These are the activations of a small neural network, seen along a few directions. Each row is one input.
In each table, some parts of the input vary, and every possible input appears once, in random order.
A made-up example of a description, with smaller parts first: one of 4 places along a line, together with either a single point or (one of 2 separate values, together with one of 5 places around a ring) or one of 11 places along a line.
Shared parts are said once, and a part with two or three values counts as separate values.
(in the rows, 128 means zero)

A family of inputs:
R1: [132 105  92 123 132 139 152 107 118 122 165 110 133 138 121 103]
R2: [ 47 147 167  76 107  64  53 137 119 205  56 141 174  38 234 177]
R3: [144 131 141 154 133 147 150 148 147 102 128 130 111 154 102 132]
R4: [145  96  58 122 122 125 159  86  95 126 171 108 140 130 123  98]
R5: [151 106  64 117 124 129 138  84  93 128 173 118 136 126 120  94]
R6: [144 125 126 131 135 143 135 127 130 115 150 129 117 139 107 108]
R7: [128 115 122 135 136 145 150 128 132 113 150 117 121 145 114 112]
R8: [144 155 170 171 125 145 156 163 163  97  98 136 109 170  85 156]
R9: [138 111  96 117 133 141 134 110 117 123 161 117 124 137 119  99]
R10: [152 133 150 150 140 146 137 149 144 103 128 136 106 152  97 129]
R11: [ 61 153 172  74 116  67  32 134 119 206  58 152 161  36 232 174]
R12: [149 157 177 166 133 145 140 164 159  97  98 141 104 170  82 153]
Changing only one part turns R6 into R7. The same change can be made to R9. Which row results?
> R1
What do these inputs look like to the network?
> one of 2 separate values, together with either a single point or one of 5 places along a line

A family of inputs:
R13: [152 166 194 123 143 140  78 146 150 127 116 172 104 120  99 129]
R14: [162 147 141 171 121 126 154 142 139 103 110 138 124 162  97 165]
R15: [117 132  82 119 103  90 138  89  82 158 118 106 172 111 138 139]
R16: [139 121 119  88 144 122  66  84  99 161 161 155 122  92 134  93]
R17: [140 119 149 160 148 175 161 161 165  76 149 137  88 172  79 105]
R18: [148 124 139 173 136 170 173 159 167  87 140 108  97 175  91 124]
R19: [154 158 151 157 121 122 108 158 131 119  82 152 113 128 116 159]
R20: [ 83 104 109  92 126  94  88 136 117 168 108 115 151  78 204 132]
R21: [172 157 137 159 131 136 137 151 146 105 106 141 108 155  92 142]
R22: [117 124 132 177 129 154 203 150 144  84 126  93 127 195  85 147]
R23: [149 160 178 141 137 115 106 157 140 119 100 166 103 120 105 143]
R24: [140 119 135 178 132 167 188 152 155  84 134 107 117 183  89 145]
R25: [143 114  79 121 122 102 104  94  89 149 129 140 137  94 152 122]
R26: [133  80  61 135 118 153 181 110 104  99 174  94 143 151 126  99]
R27: [168 161 176 140 156 155  97 134 162 116 142 156  93 155  82 116]
R28: [ 65 150 176 131 110 109 131 161 144 144  54 119 150 129 158 191]
R29: [138 127  96 104 127 108  96  97  89 150 148 153 126  85 144 104]
R30: [ 56 115 107  92 107  84 120 128 105 167  98  93 183  95 188 152]
R31: [132 128  70 118 100 104 169  81  96 144 142 100 164 134 113 119]
R32: [ 78 122 148  62 137 123  57 118 129 177 145 134 139  68 191 105]
R33: [109  89  67 130 117 141 199  91 109 118 164  74 151 164 108 103]
R34: [142  79  66 131 134 153 167 110 117 109 177  92 122 147 126  78]
R35: [147 159 155 162 119 116 130 145 131 127  84 143 133 136 114 181]
R36: [137  84  88 113 142 157 164 107 120 105 196 108 111 136 117  61]
R37: [ 88 148 204 124 132 123  89 170 161 133  81 151 111 102 170 157]
R38: [161 127 107  89 146 140  98  81 114 146 191 138 117 115 115  73]
R39: [ 77 109 133  86 129 102  80 120 117 158 128 135 137  66 204 119]
R40: [ 88 143 183 137 120 112 119 174 155 140  68 128 142 116 174 190]
R41: [153 116  65 122 111 110 152  95  98 137 155 120 151 126 126 121]
R42: [160 109  95 106 132 117 121  88 100 126 166 136 117 114 120  82]
R43: [ 80 110 111  98 115  97 106 128 112 162 106 108 175  80 204 150]
R44: [ 91 155 220 101 146 143  68 164 172 146  98 155 113 103 161 145]
R45: [137 116  78 118 110  97 124  99  87 150 123 138 164  98 143 132]
R46: [165 162 161 151 136 137 130 141 154 107 128 156  94 147  85 127]
R47: [143 126 165 149 161 193 132 151 175  89 171 134  84 176  77  99]
R48: [134  82  98 101 164 173 130  99 125 119 215 111 102 150 109  61]
R49: [ 93 146 182 131 121 122 100 174 160 140  67 137 121 108 174 173]
R50: [123 165 155 155 112 100 154 141 126 132  77 132 143 144 103 180]
R51: [165 115  70 114 119 116 135  96 104 134 152 121 133 117 126  97]
R52: [140 155 135 161 107 122 166 137 128 105  90 125 135 173  80 158]
Changing only one part turns R20 into R43. The same change can be made to R51. Which row results?
> R41
Changing only one part turns R32 into R30. The same change can be made to R44. Which row results?
> R28
What do these inputs look like to the network?
> one of 2 separate values, together with one of 4 places along a line, together with one of 5 places along a line
Change only the choice among 2 separate values in R37. List by row number the other rows that result.
> R39
Change only the place on the line of 4 in R42. List by row number the other rows that result.
> R29, R36, R39
Change only the place on the line of 5 in R46. List by row number the other rows that result.
> R14, R21, R27, R52

A family of inputs:
R53: [115  74 120 128 168 184 122 151 143 110 183 108 101 135 144  93]
R54: [122 103  41 104  83  70 112  84  72 175  89 132 161  41 218 134]
R55: [183 116  85 158 130 153 207 103 106  89 179  93 145 201  48 107]
R56: [164 117 104 169 134 153 212 104 133  69 148  94 135 210  47 136]
R57: [ 99 142 152 152 104  92 123 157 144 156  34 140 160 102 187 212]
R58: [105  88 141 122 160 180 117 166 168  96 164  95  95 157 142 130]
R59: [134  56  60  95 129 161 140 118 119 106 201 109  95  90 170  56]
R60: [117  71  94 117 158 165 124 128 137 106 210 122 101 123 167  72]
R61: [171 162 138 214 109 144 221 169 152  69 107 122  97 199  34 140]
R62: [ 55 149 175  77 135 122 107 118 138 171 118 101 164 124 138 149]
R63: [102 170 162 172  91  79 120 184 137 137  23 168 133  99 180 204]
R64: [106 115 109 127 128  82 107 119  88 168  76 130 174  77 194 176]
R65: [ 63 116 131  63 127 102 107  69 116 171 148 127 164  99 164  90]
R66: [165 136 125 187 117 147 212 145 155  76 126 100 131 218  36 150]
R67: [119 116  88 110 100  66  98 104  84 163 107 120 171  57 208 161]
R68: [188 100  12 139 103 134 207  76  78  99 191 106 130 182  64  72]
R69: [ 86 127  95  51 100  98 115  80  94 183 154 102 167  63 164  71]
R70: [149 202 200  81 158 126  24  97 127 166 125 200 125  89 102 101]
R71: [111 111 165 163 154 185 137 201 188 111 127 107  86 149 140 133]
R72: [250 175 122 166 156 158 122 100 111  84 163 184  87 186   5 103]
R73: [207 140 166 122 174 166  44 154 156 110 178 188  42 116 102  86]
R74: [ 63 172 221 120 107 121 125 162 156 140  72 143 123 119 125 152]
R75: [179 101  54 151 118 132 199  82 102  85 200 103 135 194  54  95]
R76: [118 126 184 169 129 180 140 212 189  84 112 130  53 145 133 130]
R77: [199 176 160 126 133  65  20 122  97 162  70 202 106  59 149 162]
R78: [ 63 127 157  65 138 112 105  99 119 176 132 117 176 120 143 111]
R79: [ 93 134 123 136 119  83  95 136 113 154  53 122 162  97 195 203]
R80: [ 58 161 201 102 125 123 122 145 163 166  94 118 165 134 133 155]
Changing only one part turns R55 into R53. The same change can be made to R72. Which row results?
> R73
What do these inputs look like to the network?
> one of 4 places along a line, together with either a single point or one of 6 places along a line
Change only the place on the line of 4 in R65. List by row number the other rows that result.
> R60, R67, R75
Which other rows agree with R63 in the place on the line of 4? List them by row number.
> R54, R57, R64, R67, R77, R79
